Each row below holds a small network's activations on one input, seen along a few directions.
Each table varies a few parts of the input and shows all the possible inputs, shuffled.
A made-up example of a description, with smaller parts first: one of 4 places along a line, together with either a single point or one of 9 places around a ring or (one of 3 separate values, together with one of 8 places around a ring).
Shared parts are said once, and a part with two or three values counts as separate values.

Other details of the inputs vary at random and push rows far along two fixed directions, the same in every table; ignore that.

A family of inputs:
row 1: [ 39 -10  13 -20  29  12 -61 -36 -39 -10  14]
row 2: [ 10   1 -35  -6 -27 -32 -17   7 -38 -35  39]
row 3: [ 14 -34  43  15  30 -23 -25  -6  22 -21 -46]
row 4: [ 29 -11   5   3  26 -33 -36 -16 -11  -4 -14]
row 5: [ -9  -9 -26   2 -32   6 -20  -7 -44 -31  55]
row 6: [-58   0 -18   3 -43  18  57  19   1  27   0]
row 7: [ 59   4  11  -6  38  -4 -11 -28  -1 -33  15]
row 8: [-29  36  38  -4  44  -8 -27  20  86  -2 -53]
row 9: [  2 -14  22  -3   9 -28  16   0  53  58 -95]
row 10: [-31   1  -2  24 -46  -4   2   9   7  35 -16]
row 11: [ 54 -14  29 -13  46  -9 -21 -15  24   1 -34]
row 12: [-38  44  21 -15  28  20 -50   0  36 -16   5]
row 13: [ 15  19 -25  -5 -10  27  10 -18 -46 -23  65]
row 14: [ 16  13 -18   0   2   2  33   9 -12 -13  18]
row 15: [ -1  12 -29  -7  -6 -12  41  24 -39 -21  56]
row 16: [ 16 -19  41   9  25   0 -52 -31  -9  10 -37]
row 17: [-49  16  -6   7 -44  21  74  29  -3  40  -6]
row 18: [-22  21 -20   3 -54  27  59   7  30  54 -26]
row 19: [ 13  15 -44 -16 -34  17   1 -11 -27  16  57]
row 20: [-46 -22 -11  22 -30  20  30  14  23  28 -25]
row 21: [  3 -16   6  -6  16 -10  13  17 -15 -29  21]
row 22: [ 15 -35   6  14  32  -8 -15  13   2 -28   8]
Each input here is: one of 2 separate values, together with either a single point or one of 10 places around a ring.
Changing only the choice among 2 separate values turns row 1 into row 9. The same change can be made to row 16. Which row results? -> row 4
Change only the choice among 2 separate values in row 6. List by row number the other rows that result. -> row 21

A family of inputs:
row 23: [-30   6  45  15  25   6 -12  -1  57  11 -59]
row 24: [ 17  -5 -27  -6 -24  -7 -13 -10 -35 -13  52]
row 25: [-30  41 -42 -26 -36   6   9  25   3   0  37]
row 26: [ 26 -26  54  15  57 -29 -15   6  35  -4 -55]
row 27: [ 11 -14  -1   5 -12  -3 -14  -7 -14  -1   8]
row 28: [-80  39 -10  -7 -47   4  42  39  48  59 -43]
row 29: [-21  10  52   9  38   6 -32  -7  40   2 -41]
row 30: [ 33 -13   9   0  13  11 -14 -15 -40 -39  57]
row 31: [ 30 -19  38  12  45  11 -13 -17   5   0 -24]
row 32: [ 15   2 -41  -9 -13  -5   1  -8 -35   1  44]
row 33: [ 46 -12  20  -4  35 -13 -35 -32 -23 -30   8]
row 34: [-25  20 -49  10 -67  -1  54  22  -5  36   7]
row 35: [ 12 -10 -38 -10 -10   0 -14  -7 -45 -12  48]
row 36: [ 25 -20  50  17  21  -7 -11 -19  31  21 -53]
row 37: [-29   9  13   5  11   6 -12   5  44  -5 -26]
row 38: [-33   2 -58  -6 -60  -6  50  18   0  48   2]
row 39: [-27 -10  -8   6 -33  -5  34  12  13  31 -50]
row 40: [ 14  -4 -25  -6   2  10  10  -3 -41 -17  54]
row 41: [ 35  -8   2  -7  23   1 -14 -19 -46 -46  45]
row 42: [ 21   6 -29  -3   1   3  -2  -7 -36  -7  39]
row 43: [ -7  -3  -8   7 -28   8  35  10  -4  12   9]
row 44: [ -3  20  -1 -10  15   7 -27   2  28 -25   8]
row 45: [  8  16  37  -6  51   6 -68 -20 -11 -37  28]
row 46: [ 13  -9  30  10  17   0   9  -8   9   2 -40]
row 47: [  1 -16  26   3   2 -13  11  -8  29  25 -62]
row 48: [ 33 -13 -10 -12  14  -9 -35 -21 -47 -41  38]
row 49: [-14   5 -55  -5 -32 -33  33  39 -22  -4  38]
row 50: [ 39 -25  30  -1  49  13 -19 -22 -23 -27  24]
row 51: [ -9  13 -40   6 -47   6  33  16 -25   8  34]
row 52: [ -5   0  42   5  43   9 -29  -4  62 -13 -47]
row 53: [-39  34  -8 -19 -19   5   3  23  21  16  -2]
row 54: [ -1 -25  38  21   1   3  -5  -3  25  26 -58]
row 55: [-18  28 -20 -16 -11   7  -4  16  23  -6  14]
row 56: [ 33   8 -13  -4  11  -6 -14 -16 -44 -33  36]
row 57: [-35 -12 -21   8 -38   6  39  19  15  52 -42]
row 58: [ -4 -14  20   4   2   2  35   0   9   7 -29]
What is each input in this table made of? -> either one of 2 separate values or one of 10 places around a ring or (one of 3 separate values, together with one of 8 places along a line)
List by row number the other inputs of the same sort as row 23. -> row 25, row 28, row 29, row 37, row 44, row 45, row 52, row 53, row 55

A family of inputs:
row 59: [ 13  14 -65 -14 -27  20   0  -8 -64 -24  96]
row 60: [-31  -9  24  14  -9   4  32  10  12  19 -32]
row 61: [-32 -16 -17   7 -30   6  41  15   6  20 -10]
row 62: [ -8  -3 -58   4 -43  -6  10   7 -42 -25  63]
row 63: [ -4  24   7 -11  21  16 -47 -14   8 -20  11]
row 64: [-25  16  39   3  23  -6   1  16  76  22 -62]
row 65: [  8   6  21  -1  15   0  22   5   2   0 -15]
row 66: [-24 -19   5  20 -14 -20  17  14  18  38 -61]
row 67: [-59  22 -22  -6 -38   2   9  35  24  11   2]
row 68: [ 92 -23  34 -10  79 -11 -77 -43 -41 -85  47]
row 69: [ 69 -26  64  -4  86 -26 -65 -35   3 -31 -29]
row 70: [ 20 -15  39  11  44   3   9  -2  37   8 -43]
row 71: [  8  15 -65 -22 -42 -11 -11  -7 -62  -3  71]
row 72: [  2  -9  16  14 -15  11  15  -4  35  35 -52]
row 73: [-29  22 -22  -3 -50  17  45  12 -10  36  13]
Changing only one part turns row 73 into row 65. The same change can be made to row 71. Which row results? -> row 69
What is each input in this table made of? -> one of 3 separate values, together with either a single point or one of 4 places along a line
Change only the choice among 3 separate values in row 68. List by row number the other rows that result. -> row 62, row 72
Change only the place on the line of 4 in row 66. List by row number the other rows that result. -> row 60, row 61, row 62
